These are the activations of a small neural network, seen along a few directions. Each row is one input.
Each table varies a few parts of the input and shows all the possible inputs, shuffled.
Descriptions start from the smaller parts, as in this example, which fits no table here: line(6) and (point or ring(11) or (values(2) and ring(8))).
Shared parts are said once, and a part with two or three values counts as separate values.
In the rows, zero is written as 128.

Other details of the inputs vary at random and push rows far along two fixed directions, the same in every table; ignore that.

Table:
r1: [121 126 127 103 146 113 101 135 132 126 130 112 105]
r2: [149 109 144 165  63 103 127 117 137 201 118 147 159]
r3: [133 129 118 120 154 105 115 133 131 126 134 103 107]
r4: [126 125 167 172  57 181 186 105  67 154 123 207 177]
r5: [118 130 137 136 131 195 165 127  94  54 130 171 133]
r6: [108 127 115  91 145 117 102 132 138 130 127 121 127]
r7: [156 123 156 156  50 100 117 127 135 192 126 145 157]
r8: [127 126 112 118 155 126 125 129 155 125 109 105 112]
r9: [163 129 160 167  64  98 135 131 125 203 119 132 141]
r10: [135 129 117 121 137 119 110 147 163 105 126 103 126]
r11: [128 137 109 130 150 109 124 129 148 125 146  97 119]
r12: [138 126 112 126 155 119 122 128 155 118 115 101 117]
r13: [114 131 128  93 153 116 103 137 127 134 123 114 114]
r14: [115 122 114 101 139 114  99 130 142 122 135 119 117]
r15: [145 115 146 163  74 110 142 120 135 216 110 146 144]
r16: [119 130 113 108 161 129 128 132 151 133 102 106 122]
r17: [126 123 114 109 139 106  97 129 142 115 140 116 122]
r18: [109 119 105 113 145 116 111 124 147 128 135 113 122]
r19: [128 130 137 144 131 187 162 126  93  46 136 168 138]
r20: [133 138 130 114 139 105 100 138 135 116 144 100 112]
r21: [103 142 130 134 150 187 181 112  74  82 144 166 136]
r22: [127 126 107 127 157 109 122 125 144 129 138 106 117]
r23: [122 128 118 112 154 112 117 133 132 133 128 107 102]
r24: [121 130 107 123 138 109 111 128 150 117 148 101 129]
r25: [110 134 138 126 137 198 167 130  89  61 123 173 143]
r26: [139 137 115 129 148 119 124 132 159 114 123  93 119]
r27: [126 139 150 137 134 173 152 118  65  58 154 164 125]
r28: [144 122 158 146  78 109 138 130 117 221  98 146 143]
Description of these inputs: line(4) and (values(2) or ring(5)).
The inputs of r8 and r16 match in every part but the line(4) part. If r14 is changed in the same way as r8 into r16, which row does it become?
> r6
Which other rows does r25 become when the values(2) part takes its other values? List them by row number.
> r16
Which other rows agree with r7 in the line(4) part? List them by row number.
> r9, r10, r11, r20, r24, r26

Table:
r29: [159 108 109  97 152  96  70 162 204  96 107  74 114]
r30: [151 149 142 130 126 113 112 170 183 146  88  76 177]
r31: [165 127 165 154 114 134 138 106  71 168 115 184 114]
r32: [102  69 105 133 124 111 109 143 166 176 126 115 116]
r33: [129 107 131 144 106 140 138 136  99 169 131 214 144]
r34: [ 58 129  96 114 197 192 174 134 111  28 181 151  90]
r35: [115 117 121 100 121 111  96  84 105 125 114 145 154]
r36: [146 144 115 136 130  23  48 176 147  98 232  45 121]
r37: [163  79 119 177  87 111 140 139 157 176 121 158 162]
r38: [110 108 153 117 114 189 129 139 112  64 123 135 110]
r39: [ 77 108  93 131 168 174 138 135 125  76 162 151  94]
r40: [104  86 106 118 147 113 115 139 108 134 112 164 147]
r41: [160 109 126 165  66 100 114  82 150 154 103 133 177]
r42: [132 118  77 121 174  79 116 156 210 136 144 105 116]
r43: [139 106 142 131 153 108 116 109  77 134  95 136 117]
r44: [167 140 138 121 111 100 108 161 200 134 109 112 124]
r45: [178 153 112 145 135  85 149 137 157 170 116  83  93]
r46: [141 138 143 125  83 140 119  81  97 158 133 194 151]
r47: [105  99 118 132 174 117 109 111 118 102 108  76  78]
r48: [100 114 126 127 199 191 155 101  69  21 154 112  69]
r49: [141 133 148  93 123 136  90 152 126 121 109 163 117]
r50: [151 154 138 160  87 116 141  99 152 179 112 107 210]
r51: [170 126  96 134 189  78  87 127 181 127 123  74  77]
r52: [104 159 117 123 170 163 178 124  92  87 146  98  58]
r53: [160 105 131 134 103  97  86 154 179 119  80 103 143]
r54: [142 148 178 150 135 137 163 120  59 179 100 138 168]
r55: [ 66 139  77 105 174 167 172 154 126  81 164 119  84]
r56: [124 131 149 145 138 128 149 113 123 147 130 113  77]
r57: [110 121 116 106 154 117 139 145 127 148 144 174 128]
r58: [149  79 113 185  89 101 134 137 152 165 101 154 170]
r59: [186 126 155 158  64 125 109 150 170 150  98 151 140]
r60: [ 82 174 113 113 120 205 190  88  82  56 171 144 108]
r61: [ 88 116 151 128 123 210 144 131  79  13 116 150 119]
r62: [185  99 147 194  96  94 133 109 123 165  85 124 139]
r63: [147 137  75 106 156  86  70 100 206 118 142  87 116]
r64: [146 161 166 107  69 150 157 161  96 156 104 177 134]
r65: [ 98 168 132  97 158 162 144  94  80 104 137 136 187]
r66: [167 145 134 153  70 103 137  89 171 172 133 144 159]
r67: [167 138 109 129 185  71 114 128 183 135 127  73  84]
r68: [159 139 174 145 116 125 161 109  77 173 120 178 117]
r69: [151 114  89 111 139  91  85  96 190 121 134  85 137]
r70: [118 126  86 136 182  96 126 164 187 149 122  76 173]
r71: [109 127 146 144 123 145 166 146  86 184 116 172 201]
r72: [134 162 111  87 186 107 141 136 100 133 129 105  75]
r73: [ 84 140  96 100 161 168 109  83 132  57 166 119  93]
r74: [164 105 169 146 115 130 141 106  64 162 110 168 125]
r75: [132 136  60 116 161  87 137 170 195 146 140  94 111]
r76: [147 144 184 114  79 145 139 147 107 147 109 192 141]
r77: [140 116 148 118  82 139 125  79  88 152 129 180 164]
r78: [101  67 128 171  76 118 130 133 134 189 101 148 145]
r79: [141 144 185 156  55  79  98 155  38 140 224 154 157]
r80: [ 46 137 107 130 200 208 183 142  87  44 159 122 148]
r81: [134 124 167 186 105 188 172  95  64 117 133 171  94]
r82: [115 159 166 136  62 203 190 151  89 102 124 163 113]
r83: [107 106 122 119 104 143 112  82 135 128 139 116 125]
r84: [174 103 109 137 172  81 101 123 164 129 116  71  97]
r85: [109 155 105  61 171 108 101  96 143 112 152 127 118]
r86: [ 75 117 105 112 143 161 118  77 109  51 139 113 122]
r87: [149 103  87 153 137  98 110 148 189 154 133 136 128]
r88: [106 157 139  68 181 133 100 169 130 108 101  95 156]
r89: [111 138 101 104 136 123 159 158 113 163 137 164 125]
r90: [113 128 154 153  72  55  66 164 110 151 223  71 116]
r91: [156 160 105  96 129 100 115 179 198 122 110  78 105]
r92: [ 92 138  97  83 148  94  89  99 196 144 146  73  93]
r93: [ 74 158 131 126 137 181 155  90 103  99 142 105 167]
r94: [126 133 182 143  60 166 151 142 131 142 114 161 121]
r95: [117 123 145 122 103 155 102 149 150 115 114 131  96]
r96: [117  86 111 109 149 122 120 141 115 142 132 166 138]
r97: [109 139 152 152 156 140 152 122 105 156 110  75 129]
r98: [161 145 132 159 164  90 133 134 152 168  99  60 151]
r99: [ 68 162 143 103 181 221 157 152  93  13 133 101 138]
r100: [153 109 179 117  78 153 120 142  95 137  99 183 151]
r101: [139 109 174 124  78 140 114 141  88 127  80 179 158]
r102: [134 168 137 109  72 138 162  97  90 173 134 176 149]
r103: [154 164  92 118 100  92 132 111 182 162 134  97 133]
What is each input in this table made of?
> values(3) and (point or (values(4) and line(6)))
The inputs of r40 and r58 match in every part but the values(3) part. If r35 is changed in the same way as r40 into r58, which row does it become?
> r41
The inputs of r87 and r33 match in every part but the values(3) part. If r91 is changed in the same way as r87 into r33, which row does it become?
> r64
Which other rows does r74 become when the line(6) part takes its other values? List them by row number.
> r31, r43, r54, r68, r72
Which other rows does r72 become when the values(3) part takes its other values? List them by row number.
> r45, r52
Which other rows does r61 become when the values(4) part takes its other values? List them by row number.
> r47, r78, r86
Which other rows does r76 become when the line(6) part takes its other values? List them by row number.
> r49, r64, r88, r100, r101
Which other rows does r55 become when the values(4) part takes its other values? List them by row number.
> r52, r60, r82

Table:
r104: [148 112 157 146  89 112 130 126 116 201  98 150 128]
r105: [122 114 126 104 139 123 100 136 131 117 121 131 111]
r106: [144 127 105 130 155  86 111 134 179 154 117  72 107]
r107: [113 149 126 115 175 177 161 130  93  56 133 135 115]
r108: [144 128 169 154  66 163 156 132 101 140 109 179 158]
r109: [161 128 153 195  66 147 168 113 108 132 140 161 157]
r110: [ 76 139 111  96 175 181 157 116  89  74 141 152 132]
r111: [139 122 111 114 159  97 107 144 180 156  93  82 108]
r112: [127 136 114 106 151  70  93 137 158 176 133  73 106]
r113: [153 117 151 161  85 101 134 116 115 200 122 141 126]
r114: [155 124 152 155  61 116 124 131 138 165 123 147 159]
r115: [137 137 174 150  83 155 165 124  75 162 114 173 148]
r116: [114 145 111 114 158 118 115 127 117  81 176 103 117]
r117: [122 134 126 108 126 113  98 135 132 111 149 118 131]
r118: [136 115 112 107 142  99  89 150 190 141  96  90 117]
r119: [116 134 116 134 157 152 139 111  85  44 182 139 111]
r120: [ 85 137 105 107 176 187 166 118 105  67 132 149 134]
r121: [155 134 152 166  83 115 150 124 124 188 119 133 141]
r122: [113 109  89 105 160 101 107 134 198 174  90  91 127]
r123: [128 129 107 120 154 136 115 133 151  59 142 110 123]
r124: [134 138 115 136 134 110 120 129 142 112 156 103 127]
r125: [101 103  94  92 161  96  96 126 166 178 106 109 115]
r126: [135 130 174 143  65 158 147 130  85 148 118 182 156]
r127: [114 129 121 117 151 160 126 118  92  36 166 151 117]
What is each input in this table made of?
> line(4) and (point or ring(5))
The inputs of r105 and r118 match in every part but the line(4) part. If r125 is changed in the same way as r105 into r118, which row does it become?
> r122
Which other rows agree with r115 in the line(4) part? List them by row number.
> r110, r112, r116, r117, r126
Which other rows does r124 become when the line(4) part takes its other values? List them by row number.
> r109, r116, r119
Which other rows agree with r121 in the line(4) part? List them by row number.
> r107, r108, r114, r120, r124
